These are the activations of a small network on made-up records, seen along a few directions, one row for each record.
Each row is followed by the record's values for the fields J, K, D, Z, Y.
A field that a record lacks is left out.
Other fields move the rows too, some of them a lot.
In the rows, 500 means zero.
Random noise pushes rows far along 10 fixed directions. That doesn't count. These rows show it; they differ only by the noise:
457; 369; 532; 541; 550; 421; 918; 613; 291; 483; 700; 490; 590; 422; 603; 436; 286; 837; 536; 505; 621; 365; 432; 207; 357; 387; 378
633; 530; 569; 681; 671; 536; 615; 525; 914; 315; 329; 418; 544; 458; 507; 492; 547; 832; 636; 405; 411; 438; 507; 309; 486; 688; 509
537; 445; 598; 663; 414; 450; 443; 499; 338; 344; 748; 370; 558; 531; 430; 401; 579; 526; 333; 421; 465; 597; 595; 226; 544; 375; 389
399; 510; 549; 181; 468; 518; 673; 483; 478; 459; 346; 559; 600; 605; 481; 484; 375; 405; 528; 488; 556; 493; 313; 441; 476; 421; 508
642; 368; 406; 553; 677; 211; 291; 566; 599; 312; 475; 520; 376; 522; 295; 347; 770; 804; 471; 460; 467; 587; 422; 676; 637; 596; 536
524; 456; 468; 440; 478; 542; 458; 557; 412; 339; 592; 424; 459; 502; 481; 398; 578; 465; 362; 440; 481; 551; 451; 362; 603; 402; 552
559; 544; 511; 570; 549; 358; 459; 469; 543; 491; 484; 463; 541; 488; 460; 549; 421; 615; 618; 503; 494; 446; 606; 435; 373; 523; 538
571; 694; 723; 294; 576; 623; 455; 665; 384; 632; 517; 517; 431; 524; 686; 700; 342; 605; 391; 554; 472; 532; 538; 195; 623; 546; 619
624; 558; 641; 476; 627; 557; 364; 536; 357; 558; 474; 611; 438; 589; 517; 453; 625; 471; 461; 605; 371; 599; 505; 466; 627; 488; 675
214; 551; 603; 322; 312; 525; 525; 370; 494; 452; 411; 424; 670; 676; 450; 558; 421; 153; 437; 386; 525; 708; 384; 520; 443; 387; 500
631; 389; 544; 568; 480; 397; 434; 550; 378; 267; 694; 429; 506; 522; 356; 317; 657; 645; 330; 429; 475; 544; 521; 251; 624; 404; 371
621; 576; 702; 307; 578; 454; 498; 658; 382; 513; 534; 576; 508; 514; 459; 551; 438; 783; 439; 524; 511; 448; 533; 157; 564; 528; 471

808; 621; 414; 108; 588; 505; 408; 601; 535; 528; 327; 630; 344; 424; 483; 557; 417; 602; 559; 606; 522; 252; 523; 380; 654; 552; 567 -> {J: j2, K: k2, Z: z2}
379; 313; 199; 654; 448; 206; 548; 427; 367; 486; 750; 337; 369; 435; 589; 428; 406; 474; 432; 449; 642; 589; 415; 806; 477; 355; 470 -> {J: j2, K: k1, D: d2, Z: z1, Y: y2}
480; 560; 354; 287; 503; 429; 507; 482; 449; 582; 420; 550; 473; 444; 487; 532; 345; 412; 631; 541; 563; 364; 514; 566; 388; 427; 649 -> {J: j2, K: k1, D: d1, Z: z1, Y: y1}
696; 583; 687; 283; 692; 615; 599; 690; 476; 623; 392; 755; 400; 468; 531; 528; 529; 829; 492; 605; 468; 391; 453; 291; 689; 632; 498 -> {J: j2, K: k2, D: d4, Z: z3, Y: y2}
473; 374; 586; 771; 659; 531; 596; 623; 510; 485; 620; 509; 389; 477; 581; 410; 757; 781; 356; 451; 427; 738; 384; 557; 727; 575; 515 -> {J: j2, K: k1, Z: z2}
454; 464; 543; 244; 499; 713; 478; 621; 280; 469; 505; 605; 478; 560; 497; 375; 618; 340; 354; 550; 472; 538; 352; 442; 621; 406; 621 -> {K: k1, D: d1, Z: z1, Y: y1}
228; 529; 499; 536; 380; 622; 506; 473; 712; 414; 394; 433; 657; 446; 340; 539; 589; 379; 549; 329; 506; 534; 513; 523; 308; 550; 556 -> {K: k1, D: d4, Z: z1, Y: y2}
449; 442; 436; 457; 395; 593; 570; 518; 419; 372; 560; 461; 620; 453; 409; 402; 476; 416; 530; 471; 545; 353; 535; 338; 339; 393; 475 -> {K: k2, D: d1, Z: z2, Y: y1}
418; 463; 387; 400; 310; 484; 614; 336; 532; 435; 399; 461; 709; 579; 440; 499; 291; 225; 674; 526; 596; 316; 518; 537; 216; 391; 336 -> {K: k2, D: d4, Z: z3, Y: y1}
545; 477; 415; 677; 459; 331; 418; 297; 624; 454; 420; 471; 559; 524; 368; 455; 528; 405; 646; 481; 478; 478; 605; 673; 395; 491; 451 -> {J: j1, K: k2, D: d3, Z: z2, Y: y1}
654; 397; 328; 418; 595; 427; 606; 426; 574; 360; 393; 547; 430; 477; 447; 279; 547; 505; 586; 526; 500; 390; 358; 583; 560; 424; 544 -> {J: j2, K: k1, D: d2, Z: z2, Y: y1}
344; 480; 523; 367; 555; 636; 391; 801; 318; 548; 603; 599; 415; 397; 449; 538; 650; 682; 358; 478; 534; 527; 480; 468; 507; 572; 665 -> {K: k2, D: d4, Z: z2, Y: y1}
499; 453; 599; 568; 451; 343; 407; 392; 504; 438; 469; 581; 605; 576; 204; 380; 725; 488; 506; 448; 453; 612; 541; 547; 526; 470; 403 -> {J: j2, K: k1, Z: z2}
467; 433; 372; 498; 488; 157; 156; 498; 448; 482; 534; 480; 453; 521; 284; 522; 586; 554; 489; 485; 569; 563; 553; 809; 440; 555; 514 -> {K: k1, D: d3, Z: z2, Y: y1}
373; 545; 401; 668; 413; 454; 339; 361; 603; 543; 443; 412; 582; 485; 451; 592; 493; 274; 640; 481; 483; 517; 645; 722; 284; 520; 601 -> {K: k1, Z: z1}
624; 434; 478; 529; 523; 498; 625; 380; 713; 379; 323; 527; 608; 585; 466; 370; 510; 479; 631; 533; 473; 378; 421; 539; 495; 538; 346 -> {K: k1, D: d1, Z: z1, Y: y2}
553; 410; 495; 337; 653; 384; 228; 547; 375; 555; 397; 682; 332; 699; 470; 421; 738; 445; 383; 645; 441; 718; 274; 935; 741; 571; 606 -> {K: k2, D: d4, Z: z2, Y: y1}
366; 349; 517; 590; 663; 622; 842; 584; 742; 456; 333; 561; 536; 547; 632; 435; 589; 719; 568; 475; 504; 574; 203; 670; 531; 652; 475 -> {K: k1, Z: z3}
562; 396; 327; 442; 357; 696; 523; 498; 450; 243; 580; 459; 461; 382; 330; 230; 723; 292; 369; 396; 480; 421; 486; 348; 633; 306; 476 -> {J: j2, K: k2, D: d3, Z: z2, Y: y2}
565; 567; 704; 558; 435; 298; 323; 398; 624; 531; 459; 483; 607; 676; 402; 643; 470; 566; 482; 496; 489; 590; 601; 502; 498; 635; 215 -> {K: k2, D: d2, Z: z3, Y: y2}
803; 358; 503; 745; 718; 324; 635; 560; 355; 562; 680; 589; 321; 468; 640; 371; 555; 883; 462; 646; 464; 483; 460; 512; 724; 514; 352 -> {J: j2, K: k2, D: d4, Z: z2, Y: y2}
512; 553; 501; 588; 421; 430; 353; 416; 395; 656; 614; 398; 462; 610; 714; 666; 327; 298; 447; 598; 509; 592; 579; 641; 519; 488; 433 -> {K: k1, D: d1, Z: z1, Y: y2}
628; 681; 638; 195; 582; 621; 396; 553; 548; 582; 330; 576; 391; 570; 600; 611; 458; 452; 425; 548; 425; 538; 437; 404; 707; 572; 623 -> {J: j1, K: k2, D: d2, Z: z2, Y: y2}
506; 497; 452; 661; 514; 525; 402; 527; 570; 428; 597; 308; 432; 512; 677; 568; 467; 504; 407; 455; 472; 582; 518; 511; 525; 545; 543 -> {K: k2, D: d2, Z: z3, Y: y1}
381; 475; 346; 418; 468; 744; 481; 602; 307; 567; 575; 532; 399; 419; 622; 467; 535; 273; 429; 553; 515; 478; 437; 614; 516; 425; 710 -> {K: k1, D: d1, Z: z1, Y: y2}
631; 525; 586; 420; 552; 501; 512; 393; 407; 559; 395; 637; 512; 626; 498; 401; 517; 341; 543; 616; 429; 508; 466; 522; 581; 410; 543 -> {J: j2, K: k1, D: d4, Z: z1, Y: y1}
665; 447; 338; 301; 375; 352; 308; 346; 480; 326; 462; 425; 426; 605; 394; 367; 520; 215; 392; 493; 509; 508; 452; 596; 678; 350; 385 -> {J: j2, K: k2, D: d3, Z: z2, Y: y1}
578; 582; 703; 555; 542; 392; 495; 458; 557; 628; 394; 602; 652; 585; 444; 616; 420; 642; 652; 583; 481; 433; 621; 433; 378; 621; 381 -> {K: k1, Z: z1}
433; 482; 650; 310; 341; 420; 507; 486; 389; 485; 568; 437; 579; 683; 538; 583; 357; 424; 288; 470; 599; 625; 398; 422; 621; 455; 216 -> {K: k2, D: d3, Z: z2, Y: y1}
553; 444; 340; 271; 636; 546; 526; 797; 157; 670; 601; 719; 346; 315; 541; 505; 458; 739; 552; 676; 602; 236; 502; 502; 409; 497; 681 -> {K: k2, Z: z3}
580; 538; 795; 562; 509; 189; 484; 328; 635; 619; 386; 546; 650; 796; 505; 655; 350; 628; 545; 571; 507; 625; 488; 598; 514; 659; 114 -> {K: k2, D: d2, Z: z3, Y: y2}
536; 582; 514; 621; 418; 615; 339; 463; 437; 502; 645; 399; 402; 446; 536; 515; 594; 311; 361; 460; 414; 624; 634; 413; 638; 419; 584 -> {J: j2, K: k1, D: d4, Z: z2, Y: y2}
525; 615; 560; 629; 475; 500; 419; 416; 550; 605; 486; 524; 498; 459; 447; 582; 529; 445; 560; 500; 440; 527; 669; 505; 479; 520; 525 -> {J: j2, K: k2, D: d4, Z: z2, Y: y2}
433; 517; 384; 455; 441; 432; 474; 331; 559; 571; 371; 497; 486; 555; 523; 544; 444; 241; 591; 526; 517; 566; 458; 800; 494; 459; 552 -> {J: j2, K: k2, Z: z2}
401; 562; 474; 145; 540; 599; 734; 551; 345; 739; 414; 644; 405; 493; 723; 589; 259; 397; 513; 616; 592; 463; 298; 596; 576; 435; 602 -> {J: j2, K: k1, D: d1, Z: z1, Y: y2}
395; 673; 640; 396; 399; 685; 338; 526; 467; 483; 499; 445; 541; 494; 432; 594; 541; 309; 401; 407; 431; 603; 613; 269; 497; 459; 664 -> {J: j2, K: k2, D: d4, Z: z2, Y: y1}
707; 471; 481; 403; 446; 522; 552; 587; 190; 447; 732; 524; 540; 380; 456; 375; 387; 588; 479; 590; 552; 183; 643; 86; 415; 342; 413 -> {K: k1, D: d1, Z: z1, Y: y2}
383; 452; 650; 693; 634; 731; 540; 486; 462; 557; 416; 668; 500; 595; 486; 332; 864; 360; 490; 541; 312; 770; 370; 710; 609; 497; 727 -> {J: j1, K: k2, D: d4, Z: z2, Y: y2}
358; 430; 572; 391; 592; 554; 672; 512; 337; 526; 474; 623; 472; 578; 530; 349; 593; 452; 423; 504; 473; 680; 252; 597; 609; 385; 658 -> {J: j2, K: k2, D: d2, Z: z2, Y: y1}
621; 677; 572; 295; 469; 716; 302; 516; 562; 468; 384; 480; 499; 568; 543; 572; 453; 291; 472; 536; 424; 422; 590; 309; 523; 516; 616 -> {K: k1, D: d2, Z: z3, Y: y1}
405; 373; 410; 416; 581; 469; 635; 639; 466; 419; 631; 444; 297; 449; 619; 409; 561; 694; 263; 392; 573; 671; 234; 565; 763; 471; 532 -> {J: j2, K: k1, D: d2, Z: z3, Y: y1}
564; 454; 116; 366; 388; 490; 317; 483; 627; 187; 518; 327; 343; 291; 307; 349; 630; 364; 427; 323; 538; 384; 521; 498; 562; 387; 631 -> {J: j2, K: k2, D: d3, Z: z2, Y: y1}
511; 450; 524; 366; 485; 498; 687; 515; 285; 624; 561; 614; 472; 519; 565; 459; 395; 494; 464; 587; 570; 465; 413; 487; 559; 395; 391 -> {J: j2, K: k1, D: d3, Z: z3, Y: y2}
569; 459; 311; 369; 457; 577; 709; 553; 653; 381; 501; 341; 380; 430; 722; 534; 303; 541; 430; 433; 603; 396; 367; 418; 651; 485; 366 -> {J: j2, K: k2, D: d3, Z: z3, Y: y2}

Which values does each new row have?
623; 613; 537; 198; 483; 684; 508; 690; 567; 442; 393; 587; 562; 362; 360; 547; 446; 663; 566; 486; 548; 165; 621; 107; 414; 573; 502 -> {K: k1, D: d3, Z: z1, Y: y2}
325; 426; 584; 472; 368; 336; 506; 470; 495; 350; 615; 412; 569; 540; 292; 432; 602; 563; 314; 297; 560; 707; 409; 436; 573; 445; 322 -> {J: j2, K: k2, D: d2, Z: z2, Y: y2}
567; 437; 454; 368; 572; 296; 526; 467; 515; 565; 307; 698; 573; 565; 338; 453; 474; 594; 699; 613; 560; 337; 444; 716; 369; 559; 414 -> {K: k1, D: d3, Z: z1, Y: y2}
505; 476; 537; 635; 506; 588; 438; 569; 314; 553; 634; 525; 498; 469; 519; 483; 590; 502; 466; 559; 460; 515; 590; 459; 476; 481; 558 -> {K: k2, Z: z2}
498; 635; 585; 296; 611; 559; 393; 472; 698; 578; 214; 549; 395; 687; 652; 626; 496; 358; 466; 536; 424; 706; 320; 725; 739; 623; 652 -> {J: j2, K: k1, D: d4, Z: z1, Y: y1}
589; 752; 511; 249; 345; 644; 329; 376; 807; 467; 255; 391; 483; 539; 527; 711; 378; 195; 491; 426; 466; 489; 589; 404; 638; 555; 500 -> {J: j2, K: k2, Z: z2}
446; 606; 543; 558; 465; 424; 382; 363; 467; 687; 437; 540; 523; 542; 485; 624; 462; 325; 602; 552; 467; 592; 619; 678; 434; 497; 584 -> {J: j2, K: k2, Z: z2}
738; 488; 314; 464; 388; 438; 328; 445; 368; 366; 624; 391; 502; 458; 461; 423; 387; 355; 527; 562; 524; 245; 682; 333; 422; 366; 453 -> {K: k1, D: d1, Z: z1, Y: y1}
560; 598; 511; 456; 523; 391; 352; 535; 595; 534; 532; 370; 353; 506; 644; 695; 367; 616; 377; 459; 521; 600; 516; 489; 662; 611; 463 -> {J: j2, K: k2, D: d1, Z: z2, Y: y1}
454; 633; 831; 555; 581; 705; 370; 428; 670; 565; 248; 616; 597; 717; 474; 536; 723; 351; 502; 520; 298; 754; 449; 590; 597; 657; 622 -> {K: k2, D: d2, Z: z2, Y: y2}
579; 439; 542; 342; 534; 597; 422; 547; 393; 419; 434; 722; 466; 509; 230; 239; 874; 456; 417; 505; 408; 532; 437; 478; 699; 429; 567 -> {J: j2, K: k1, Z: z1}
322; 454; 602; 322; 497; 407; 732; 542; 375; 637; 470; 649; 625; 560; 488; 558; 324; 642; 563; 537; 638; 451; 364; 530; 331; 521; 379 -> {K: k2, D: d2, Z: z3, Y: y2}
706; 351; 278; 376; 572; 434; 367; 467; 523; 389; 407; 516; 303; 627; 599; 343; 631; 342; 395; 612; 476; 550; 261; 864; 825; 487; 485 -> {K: k1, Z: z1}
530; 591; 541; 408; 347; 606; 417; 338; 569; 488; 353; 493; 631; 616; 474; 541; 441; 145; 556; 533; 464; 449; 565; 487; 462; 466; 442 -> {K: k1, Z: z1}
373; 461; 530; 723; 509; 640; 678; 556; 387; 631; 641; 463; 528; 472; 744; 568; 416; 514; 492; 545; 510; 534; 510; 500; 424; 496; 508 -> {K: k1, Z: z1}
286; 523; 426; 625; 487; 371; 461; 443; 506; 647; 521; 477; 490; 437; 478; 613; 463; 473; 596; 461; 542; 605; 550; 760; 347; 527; 615 -> {J: j2, K: k2, D: d1, Z: z2, Y: y2}
355; 377; 451; 641; 464; 278; 550; 506; 202; 637; 701; 560; 595; 439; 401; 482; 424; 604; 602; 572; 604; 425; 591; 612; 204; 429; 422 -> {K: k2, D: d1, Z: z2, Y: y2}
658; 408; 436; 688; 566; 429; 371; 653; 360; 407; 763; 449; 423; 374; 449; 399; 621; 771; 427; 508; 487; 403; 635; 339; 497; 512; 491 -> {K: k1, D: d1, Z: z1, Y: y2}
427; 423; 392; 276; 527; 633; 676; 582; 453; 450; 460; 546; 397; 476; 583; 402; 535; 443; 418; 489; 540; 531; 249; 573; 659; 422; 591 -> {J: j2, K: k2, D: d4, Z: z2, Y: y2}
601; 509; 661; 782; 507; 431; 280; 446; 361; 581; 650; 464; 508; 616; 554; 539; 565; 470; 414; 594; 399; 640; 653; 520; 541; 532; 412 -> {K: k2, D: d4, Z: z2, Y: y1}
366; 357; 377; 700; 406; 395; 523; 450; 389; 482; 654; 443; 560; 463; 433; 437; 524; 447; 522; 481; 570; 501; 534; 666; 323; 422; 424 -> {K: k2, D: d3, Z: z2, Y: y2}
572; 387; 391; 762; 434; 459; 520; 455; 227; 526; 810; 363; 467; 503; 716; 445; 391; 382; 416; 595; 507; 482; 570; 510; 487; 350; 393 -> {K: k1, D: d1, Z: z1, Y: y2}
